Each row below holds a small network's activations on one input, seen along a few directions.
In each table, some parts of the input vary, and every possible input appears once, in random order.
A made-up example of a description, with smaller parts first: line(6) and (point or ring(11) or (values(2) and ring(8))).
Shared parts are said once, and a part with two or three values counts as separate values.

Rows:
r1: [  5   5  -2 -21  13  13  15   8   4 -25  27  22]
r2: [ 11  18 -12  -1   7   1 -13   9  -9 -20   7  28]
r3: [ 12  -6 -11 -13 -17   9  33  -1   0  -7   4  17]
r4: [  4   8 -11  28 -18 -15   3  23   2  13 -21   8]
r5: [  5  20 -15   5   7   4 -15  19   1 -22  11  12]
r6: [-18   5  24 -24  -7   0   6   0 -12   0  -8 -19]
r7: [ 35 -63  -4  24  39  15 -15 -72  62  54  14   3]
r8: [ 21 -70  10  -6  18   4 -50 -73  49  48  26 -14]
r9: [ -8   2   4  27  27   1 -13   2 -22  -5  -2  -1]
r10: [ -5  -5   1  38  -1  -3   3  -8 -20  10 -20  -4]
r11: [ 19   4 -23   6 -24  -6   7   3  -9  -4 -16  22]
r12: [ -2  25 -18 -23 -29 -12 -20   3 -10 -14 -13 -10]
r13: [-3 -7 18 14 -4 10 29  5 -4 10 -7 -2]
r14: [ 40 -69   2  17  59  -3 -22 -62  69  29  33  -4]
r15: [-13  19  13  -3 -12 -17 -21   1 -22   2 -32 -12]
r16: [-16 -10  12  11  33  12  13  -1  -9  -9  17  -6]
r17: [ -2  19  -3  18  14  -7 -17  33   2  -3   2  11]
r18: [  0   3   6  33  -9  -5   4   9 -12  11 -30   3]
r19: [ -5  10  10  22  21  -1 -14  21 -11  -6 -12   5]
r20: [-10   6   5  -3  19   4  10  33  15  -6  20   5]
r21: [ -7  13  -6 -45 -26   5   6   4   0 -15  10 -16]
r22: [  8  22 -15 -29 -29 -13 -19  -6 -20 -10 -13   4]
r23: [-16  13   8   4  -5 -14 -20 -17 -31   4 -19 -20]
r24: [ -2   9  -5 -14  11  17  11  14  13 -28  31   8]
r25: [  9  -2 -13  -6 -20  11  31   6   8  -9  10   3]
r26: [ -2  -2   1   9 -12   0  29  21  13  11   1   3]
r27: [ -3   9  -3 -51 -23   3   8  -4  -8 -15   5  -1]
r28: [ 13   7 -26  14 -26  -4   5   9   0  -6 -13   9]
r29: [-8 -1 19  2 25 12 13 17 -3 -7 11 -1]
r30: [-24  -2  18 -15   1   2   4 -19 -21   0  -1 -23]
r31: [ -8 -15  11  20   5  11  29 -11 -13   9   1  -9]
r32: [-18  11   7 -30 -15  -8   4  18   5   3   1 -14]
r33: [-12  24  -4  -8 -19 -24 -23  17  -7   5 -23  -8]
- The inputs of r14 and r8 match in every part but one. If r9 is changed in the same way as r14 into r8, which row does it become? => r23
- What do these inputs look like to the network? => values(3) and (point or (values(2) and line(5)))
- Which other rows does r27 become when the values(3) part takes its other values? List them by row number. => r1, r3
- Which other rows does r30 become when the line(5) part takes its other values? List them by row number. => r6, r21, r27, r32

Rows:
r34: [ 16 -26  -5  30   5  42  39   7  18  21  30  26]
r35: [ -2  48  27 -34  -2   8   0  33   0 -29  11  15]
r36: [ 46 -14 -35 -10   6 -10 -11 -25  42  -8  -2  11]
r37: [-14  20  19   8 -40 -35  14  19  -4  31 -44 -15]
r38: [ 20 -34 -15 -11 -19  33  42 -31  27   1  37   7]
r39: [ 10  17 -28 -49 -38 -17   1  33 -27 -27  -5   1]
r40: [-19  12  -5 -18 -41 -28  20 -27 -23  32 -24 -13]
r41: [ 24 -10 -42 -14  -2   1 -10 -43  40   1  -1  18]
r42: [  7 -17  25  50  27  -9 -22 -21 -41  11 -36  -5]
r43: [-13  24 -35 -52 -52  -4   2  19 -33 -18  -2  12]
r44: [ 18 -29  10   5 -15  20  38  17  47  12  25  24]
r45: [ -3 -13  24  35  10  19 -26 -23 -35  38 -37  -9]
r46: [ -7  -8  11   3  -3 -18 -61  -1  37  17   6 -18]
r47: [-24  24  -4  54 -24   2  18  11 -17  17 -56 -34]
r48: [  9 -21  -6  -7   2 -12 -53 -32  21  -1  17 -35]
r49: [-18  30 -28  32 -18  -6   6  49 -38 -49 -18  15]
r50: [-21  35 -32   9 -36  15  -1  55 -30 -26 -22  10]
r51: [-19  21  -4  75 -11 -22  22   9 -23 -11 -55 -29]
r52: [ -7  29 -11 -32 -48 -13  -5  60 -14 -19 -17  15]
r53: [  4 -10   1  37  32 -24 -48  -2  -8  15  20 -14]
r54: [  2   9   1 -13 -33 -42  16  -7 -18  23 -28 -20]
r55: [-10 -24  17 -37  33  13  29  -4  12 -18  27 -36]
r56: [ -5  -5  -5  21  18  -1 -54  -2   7  32  14 -17]
r57: [-34  -9  23   0  47  25  26  15   3   9  27  -8]
r58: [ 38  -5 -26  35  42 -20 -10  -1  13   6   0  41]
r59: [ 42 -41  -9  -8 -12  25  41 -12  29  -9  34   1]
r60: [-26 -18  23  13  63  -2  26  17  -5 -17  24  -1]
r61: [ 32  -1 -16   1   8 -12 -18   0  55  11 -11  29]
r62: [-31 -19  11 -40  23  21  31 -23  10  -9  30 -29]
r63: [ 12  33  10 -47   1   7   8  10  -8 -42  19  -7]
r64: [-16 -14 -14 -11 -11  -3 -53 -47  23   6  17 -23]
r65: [ -8  41  17  11  28  -2   8  29 -28 -40  22  27]
r66: [ -2 -16  43   4  -8  -8 -30 -20 -13  34 -38  -1]
r67: [ 17 -29  -1  50  15  18  39   9   7  -3  33  42]
r68: [-11 -24  18 -17 -14  -1 -22 -63 -24  21 -24  -2]
r69: [-10  46  13  -9  17  24   3  27 -18 -20  18  16]
r70: [ -8  36   4 -52  -4  17   8 -10 -11 -35  20  -2]
r71: [ 28   1 -32  21  26   6 -14  -3  25  29  -2  35]
r72: [ 11 -28  24 -11  -5 -11 -26 -46 -23  14 -26  -9]
r73: [-27 -13  33 -25  33   8  25  22  28   0  17 -15]
- The inputs of r42 and r66 match in every part but one. If r53 is changed in the same way as r42 into r66, which row does it become? => r46
- The inputs of r51 and r40 match in every part but one. If r49 is changed in the same way as r51 into r40, which row does it become? => r43
- What do these inputs look like to the network? => line(5) and ring(8)
- A walk changes only the line(5) part. It starts at r67 and steps to r34. List the rest of the walk in order. => r44, r59, r38
- Which other rows does r55 become when the ring(8) part takes its other values? List them by row number. => r36, r39, r48, r54, r59, r63, r72

Rows:
r74: [  5  14 -12  13   4   7  26  31  -9 -19   6  24]
r75: [  8  -1  -9  -1 -25 -17 -21 -19  -2  20 -27  -4]
r76: [-14  -3  19   7  -2  -5  -9 -14 -17  11 -18 -20]
r77: [-10  18   5  -5   4   9  21  36  -4 -16  13   9]
r78: [  2  25 -19 -29 -38  -5  11  24  -5 -21  -5   7]
r79: [ 42 -92   5   3  64  24  -9 -83  84  39  59   0]
r80: [ 10 -11  -3  46  14  -4 -11  -7   1  17 -16   6]
r81: [-24  28   5 -25 -14  10  27  27 -24 -24   6  -5]
r82: [ -5 -10  10  28  15  -7 -11  -2   2  17 -10 -10]
r83: [-11  31  -9 -34 -18   0   5  25 -17 -32   8   2]
r84: [ -2   1   5  -3  -5 -11 -30 -17 -10   8 -15 -10]
- What do these inputs look like to the network? => point or (values(2) and line(5))

Rows:
r85: [-44  19  15 -67 -56  27  29  27 -33 -33   7  -3]
r86: [ 22  26 -22 -40 -72 -39  12  50  -2 -17 -30   0]
r87: [ 48 -27 -38   7   1   0 -65 -66  14  16 -24  -7]
r88: [ 10 -34   9 -58  -2  37  20 -35  10  34  52 -20]
r89: [-60   9   8  40 -10  -3  33  13 -28  -4 -26 -38]
r90: [-17  36 -27  30  -1  -2  10  79  -5 -24  20  49]
r91: [ 36 -44  15  45  29  27  46 -28   9  14   1  33]
r92: [  4  17   6  31   1   6  66  22 -44  -8 -24  40]
r93: [ -8 -52  13  50  34   4  12 -23   8  32   0 -61]
r94: [-23 -42  47  14  30 -39 -63 -40   4  57 -14   0]
r95: [-57  44  38  14 -19 -29 -40  -1 -34  18 -45  -2]
r96: [ 55 -17 -38 -32 -22  -2   4 -31  71  39 -11  -8]
r97: [  4 -19  16 -39  67   3  -9 -25  35 -35  71  -2]
r98: [ 38 -18  -8  49  40  30 -18  22  64   1  42  32]
r99: [-23  54  -5 -48  31   6   6  44 -24 -62  17  -6]
r100: [ 16  48 -28   6 -51 -26 -44  -9 -47 -30 -37  -6]
- The inputs of r93 and r89 match in every part but one. If r98 is changed in the same way as r93 into r89, which row does it become? => r90
- What do these inputs look like to the network? => values(2) and ring(8)
